These are the activations of a small neural network, seen along a few directions. Each row is one input.
Each table varies a few parts of the input and shows all the possible inputs, shuffled.
Descriptions start from the smaller parts, as in this example, which fits no table here: one of 4 places along a line, together with either a single point or one of 11 places around a ring or (one of 2 separate values, together with one of 8 places around a ring).
Shared parts are said once, and a part with two or three values counts as separate values.
In the rows, 128 means zero.

Other details of the inputs shift rows strongly along two fixed directions, in all tables alike. That doesn't count.

Table:
x1: [103 162 125  86 156 144 134 133 161  56 139 152 138]
x2: [ 96 158 137  89 158 129 129 140 152  54 142 154 132]
x3: [155 166  89 135 117 102 136 131 211  94  72 147 134]
x4: [155 112 110 173  82 104 138 127 130 197  99 103 130]
x5: [127 145 133  97 171 137 107 161 149  55 108 158 131]
x6: [ 74 150 142  74 172 150 132 136 147  44 158 149 133]
x7: [159 126  96 165  93 108 130 116 143 172 105 112 128]
x8: [131 118 134 137 116 122 123 123 111 165 141 107 121]
x9: [123 163 106 107 137 113 124 129 171  79 104 150 128]
x10: [138 133 127 115 141 134 114 144 155  67  81 141 128]
x11: [171 156  95 119 154 107 119 146 208  80  56 174 136]
x12: [123  95 160 130 147 152 105 154  57 151 159 114 124]
x13: [105 110 147 121 133 153 129 126  84 149 185 106 122]
x14: [101 114 135 121 128 150 129 129  80 142 181 115 121]
x15: [124 151 113 103 136 111 128 131 177  80 107 140 133]
x16: [177  97 118 165  86 122 123 117 141 162  60 122 123]
x17: [166 118 110 170  85 111 135 118 132 193 109 102 134]
x18: [130 113 118 155 107 118 131 119 111 168 130 109 128]
x19: [101 119 149 123 134 144 134 128  95 135 167 118 135]
x20: [126 126 126 140 117 120 121 122 108 153 139 117 122]
x21: [ 88 119 162 115 147 162 130 134  74 126 201 119 121]
x22: [176 103 114 171 105 118 129 103 156 173  63 140 131]
x23: [ 97  98 174 102 180 172 112 148  49 131 199 138 121]
x24: [156 154 104 111 162 119 128 123 214  65  64 190 138]
x25: [113 113 151 135 125 129 127 130  87 151 168 113 124]
x26: [ 80 161 151  77 175 152 135 138 129  45 168 157 122]
x27: [118 111 127 133 112 122 127 126  91 159 151 111 125]
x28: [120 100 145 136 116 128 124 124  82 175 166  97 124]
x29: [112 124 146 114 132 145 140 127  89 137 168 118 126]
x30: [ 89 116 157 124 141 149 131 132  87 129 180 121 125]
x31: [118 154 113 100 143 132 132 131 175  76 121 142 131]
x32: [135 110 126 156 104 125 132 115  84 189 149 103 118]
x33: [ 91 131 162 104 148 151 123 130  84 118 183 125 129]
x34: [175 135 100 174  87  87 127 123 162 178  74 114 126]
x35: [133  87 152 147 114 155 116 118  89 148 122 119 120]
x36: [ 76 166 146  60 178 145 130 140 148  21 159 163 140]
x37: [166 123 114 167  91 107 139 114 128 191 106 104 129]
x38: [130 111 126 148 107 115 125 120  95 173 144 106 126]
x39: [ 97 121 162 121 144 151 133 130  74 131 190 120 117]
x40: [150 172  82 123 127  96 136 122 208  79  68 153 128]
x41: [176 112 115 166 102 114 114 133 142 148  57 111 127]
x42: [159 125 113 158  95  98 131 121 140 171 103 111 138]
x43: [160 127 109 154 102 107 136 116 144 169 104 108 124]
x44: [179 132  97 164  80  90 132 122 156 187  74 110 135]
x45: [154 145 106 120 146 121 133 113 218  64  49 185 135]
x46: [146 102 138 140 143 139 125 117 113 160 125 147 128]
x47: [102 104 158 117 126 147 123 130  62 170 185  99 119]
x48: [170 120  94 172  85  92 136 118 168 180  74 105 133]
x49: [117 154 102 115 135 116 134 128 175  80 101 148 134]
x50: [110 107 150 120 128 147 135 125  74 161 180 102 117]
x51: [104 124 153 119 130 141 125 136  83 143 170 119 121]
x52: [ 75 164 140  70 174 151 135 138 155  28 150 162 142]
Description of these inputs: one of 2 separate values, together with either one of 6 places around a ring or (one of 4 separate values, together with one of 5 places around a ring).
Question: Changing only the choice among 2 separate values turns x14 into x7. The same change can be made to x31. Which row results?
Answer: x13
Question: Changing only the choice among 2 separate values turns x50 into x43. The same change can be made to x51. Which row results?
Answer: x34
Question: Start at x22 and move only the place on the ring of 6, one step at a time. The first step leads to x46. Which rows follow, in order?
Answer: x23, x12, x41, x35
Question: Start at x17 and move only the place on the ring of 5, one step at a time. The first step leads to x37. Which rows follow, in order?
Answer: x33, x42, x19

Table:
x53: [101 143 126 107 114 131 143 116 142  97 140 125 132]
x54: [ 90 113 155  84 175 175 118 135 102  73 163 153 124]
x55: [ 94 133 168  88 183 166 118 140 106  54 154 163 122]
x56: [168 117 118 155 114 124 120 122 143 149  77 137 121]
x57: [102  95 172 105 159 173 123 144  75 116 169 131 121]
x58: [116 150 124  96 173 140 116 129 165  40 100 180 128]
x59: [ 72 128 158 109 133 146 123 136  72 113 191  95 116]
x60: [ 92 113 155 114 130 146 124 155  51 152 204  91 125]
x61: [127  86 136 178  78 125 146  98  59 249 178  83 118]
x62: [173 112 106 151 117 109 124 126 164 144  66 134 139]
x63: [134 174 100 100 146 102 134 146 187  90 109 151 136]
x64: [172 145  86 168  86  78 119 138 160 160  88  98 125]
x65: [103 154 124 100 123 126 133 137 141  84 129 115 133]
x66: [154  81 141 167 110 127 120 121  71 200 126 112 122]
x67: [167 119 123 159 113 112 115 130 147 149  71 137 131]
x68: [177 128 107 149 118 107 118 134 190 127  49 142 143]
x69: [146 102 134 162  94 111 123 129  54 245 177  83 116]
x70: [144 126 103 169  75  96 140 102 144 174 103  97 126]
x71: [ 64 116 158  98 147 169 149 117  75 130 220 121 127]
x72: [ 96 182 127  88 177 130 136 119 176  47 155 169 133]
x73: [174 153  81 157 101  87 151 116 199 159  78 133 144]
x74: [149 147 114 111 151 138 123 129 193  64  70 164 135]
Question: What do these inputs look like to the network?
Answer: one of 2 separate values, together with either one of 5 places around a ring or one of 6 places around a ring

Table:
x75: [113 109 156 128 144 153 129 122  88 143 167 133 121]
x76: [191 122 100 179  97  97 126 124 154 185  67 123 129]
x77: [125 174  88 110 133 108 140 126 192  86 110 137 131]
x78: [125 145 120 118 143 126 131 112 170  82 100 157 130]
x79: [178 120 101 162  97  95 118 139 150 169  71 114 133]
x80: [136 141 122 112 148 133 133 125 166  96 108 158 132]
x81: [121 153 123 115 139 131 129 124 173  67 100 149 129]
x82: [136 147 117 130 135 124 135 112 177  91  93 151 131]
x83: [122 101 155 128 140 156 125 138  72 159 170 119 127]
x84: [134 156 115 116 149 110 112 142 171  72  90 152 131]
x85: [173 108 116 171  92 107 117 133 108 197  99 101 121]
x86: [174  92 120 179  94 110 122 123  99 224 107 106 125]
x87: [159 102 115 160  96 118 136 111 129 184  99 115 132]
x88: [105 107 160 107 159 158 122 140  75 132 177 131 128]
x89: [109 117 151 118 154 146 116 136  91 124 161 137 124]
x90: [137 149 114 118 150 118 130 121 185  85  89 168 131]
x91: [110 127 152 117 151 147 115 143  92 109 158 128 120]
x92: [ 91 111 165 114 143 159 120 138  64 120 182 113 116]
x93: [ 94 143 123 115 129 132 137 122 103 128 184 120 122]
x94: [140 156 113 106 147 120 119 146 174  73  91 150 134]
x95: [181  92 108 189  82 102 129 112 121 228  91 112 125]
x96: [126 145 122 115 141 132 132 112 166  84 106 155 127]
x97: [109 104 154 117 128 154 124 140  70 141 169 105 122]
x98: [ 87 128 155 111 127 138 140 132  79 147 200 104 133]
x99: [111  99 154 123 130 159 134 116  77 153 169 119 125]
x100: [130  97 149 139 122 146 120 143  68 172 160 101 125]
x101: [138 147 116 110 146 118 118 145 165  83  95 145 135]
x102: [114 168  94 106 130 115 139 127 168  90 132 139 130]
x103: [189 110  97 173  91  99 135 116 161 196  66 125 132]
x104: [101 113 160 113 150 148 113 143  67 126 174 122 120]
x105: [ 89 132 135 112 134 138 134 124  87 136 196 111 118]
x106: [109 117 154 115 152 155 128 122  95 126 165 143 120]
x107: [103 143 131  98 148 141 126 132 156  61 122 147 134]
x108: [ 85 132 152 110 134 136 132 127  82 137 203 107 124]
x109: [162 116 110 163  87 116 134 120 146 166  86 109 131]
x110: [113 181 111 112 135 103 143 127 190  73 117 147 139]
x111: [155  92 120 176  88 117 131 107 106 206 112 106 125]
x112: [155 141 105 128 136 109 123 138 179 107  81 152 138]
x113: [173 116 103 174  78 103 130 113 147 183  73 108 125]
x114: [114  98 151 122 141 151 128 128  87 151 166 131 128]
x115: [105  96 152 125 132 156 131 119  80 149 168 120 129]
x116: [115 162 124  97 153 127 120 138 170  44 104 153 125]
x117: [165 129  98 151  98  98 125 136 168 140  66 116 132]
x118: [127 143 124 113 143 138 136 118 170  79 108 152 134]
x119: [112 156 124  92 149 138 130 129 176  47 108 156 133]
x120: [ 98 116 158 106 143 160 124 143  83 109 171 117 123]
x121: [183 105 111 179  93 106 124 123 117 214  92 111 124]
x122: [116 170 108 111 134 106 134 124 172  89 129 136 130]
x123: [ 99 142 134 104 149 138 123 127 147  64 125 149 128]
x124: [119 150 124 109 146 121 120 137 160  65 105 143 127]
x125: [187 110 104 176  91 108 138 116 152 199  79 119 131]
x126: [ 91 116 157 110 145 148 116 140  81 107 169 121 120]
x127: [ 95 142 141 115 129 129 143 131 113 126 172 116 135]
x128: [113 167 113 103 135 110 137 129 177  87 130 132 137]
x129: [101 165 117  96 144 122 135 132 158  81 146 134 133]
x130: [146 137 116 159  86  91 142 118 136 185 126 101 134]
x131: [156 114 109 155  92 112 132 120 145 161  86 112 131]
x132: [106 106 148 128 125 145 125 122  87 140 153 117 123]
x133: [120  95 158 123 141 158 123 137  60 167 178 116 125]
x134: [111 106 150 118 129 146 122 139  81 137 158 109 125]
Question: What do these inputs look like to the network?
Answer: one of 2 separate values, together with either one of 6 places along a line or (one of 4 places along a line, together with one of 6 places around a ring)
Question: Changing only the choice among 2 separate values turns x111 into x115. The same change can be made to x93. Which row results?
Answer: x102
Question: Which other rows does x133 become when the choice among 2 separate values takes its other values? List them by row number.
Answer: x121
Question: Start at x110 and move only the place on the line of 6, one step at a time. The first step leads to x130. Which rows follow, in order?
Answer: x108, x122, x105, x93

Table:
x135: [177 103 110 171  93 111 130 118 132 199  89 114 129]
x136: [152 135 108 135 124 114 120 134 163 111  82 135 130]
x137: [114 162 124  91 165 136 127 129 185  34 103 171 132]
x138: [102  96 158 119 140 162 125 128  67 143 175 122 122]
x139: [113 158 129  93 163 135 120 139 167  42 109 160 130]
x140: [103 104 164 122 140 154 121 135  65 141 177 116 121]
x141: [107 101 160 117 144 156 119 139  65 145 177 118 123]
x142: [170 108 114 167  96 105 125 129 125 189  94 112 129]
x143: [ 80 150 155  76 185 162 126 130 137  34 159 169 128]
x144: [103 101 161 121 144 158 127 127  68 147 180 125 125]
x145: [152 183  78 131 105  79 145 124 233  93  64 134 143]
x146: [165 140  83 173  70  74 141 111 166 190  88 100 130]
x147: [126 122 120 149  95 117 140 122  91 194 167  89 122]
Question: What do these inputs look like to the network?
Answer: either one of 3 separate values or (one of 2 separate values, together with one of 5 places around a ring)
Question: List by row number the other inputs of the same sort as x138.
Answer: x135, x136, x137, x139, x140, x141, x142, x143, x144

Table:
x148: [140 163  96 120 129 105 134 124 186  96  98 143 132]
x149: [106  81 173 127 132 172 121 135  39 168 185 107 121]
x150: [100  77 173 123 135 171 122 136  33 168 188 108 125]
x151: [137 136 111 142 106 116 139 116 148 139 115 121 129]
x152: [121  77 168 143 130 161 118 128  31 196 182 103 115]
x153: [185 109  99 169 100 102 124 128 152 179  69 124 135]
x154: [106 162 127  98 153 124 138 125 170  73 133 154 136]
x155: [179 111 111 169  97 111 126 121 145 173  69 116 124]
x156: [ 86 157 137  92 163 147 139 129 136  69 167 149 129]
x157: [148 128 124 129 137 130 124 134 148 119  99 145 130]
x158: [120 151 111 115 129 119 133 123 161  93 116 136 129]
x159: [ 88 131 159  86 172 159 116 133 116  53 153 160 124]
x160: [134 127 115 140 112 112 131 128 128 157 132 113 125]
x161: [133 157 109 126 122 108 136 117 187 102  98 137 138]
x162: [151 116 118 167  81 103 129 132 104 199 123  85 127]
x163: [ 89 161 130  86 158 134 127 133 153  51 143 145 130]
x164: [ 99 149 139  98 147 131 126 142 119  94 165 129 127]
x165: [181 113 104 174 100 100 120 121 148 177  68 130 128]
Question: What do these inputs look like to the network?
Answer: one of 2 separate values, together with either one of 4 places along a line or one of 5 places along a line
Question: Changing only the choice among 2 separate values turns x163 into x160. The same change can be made to x161. Which row results?
Answer: x154
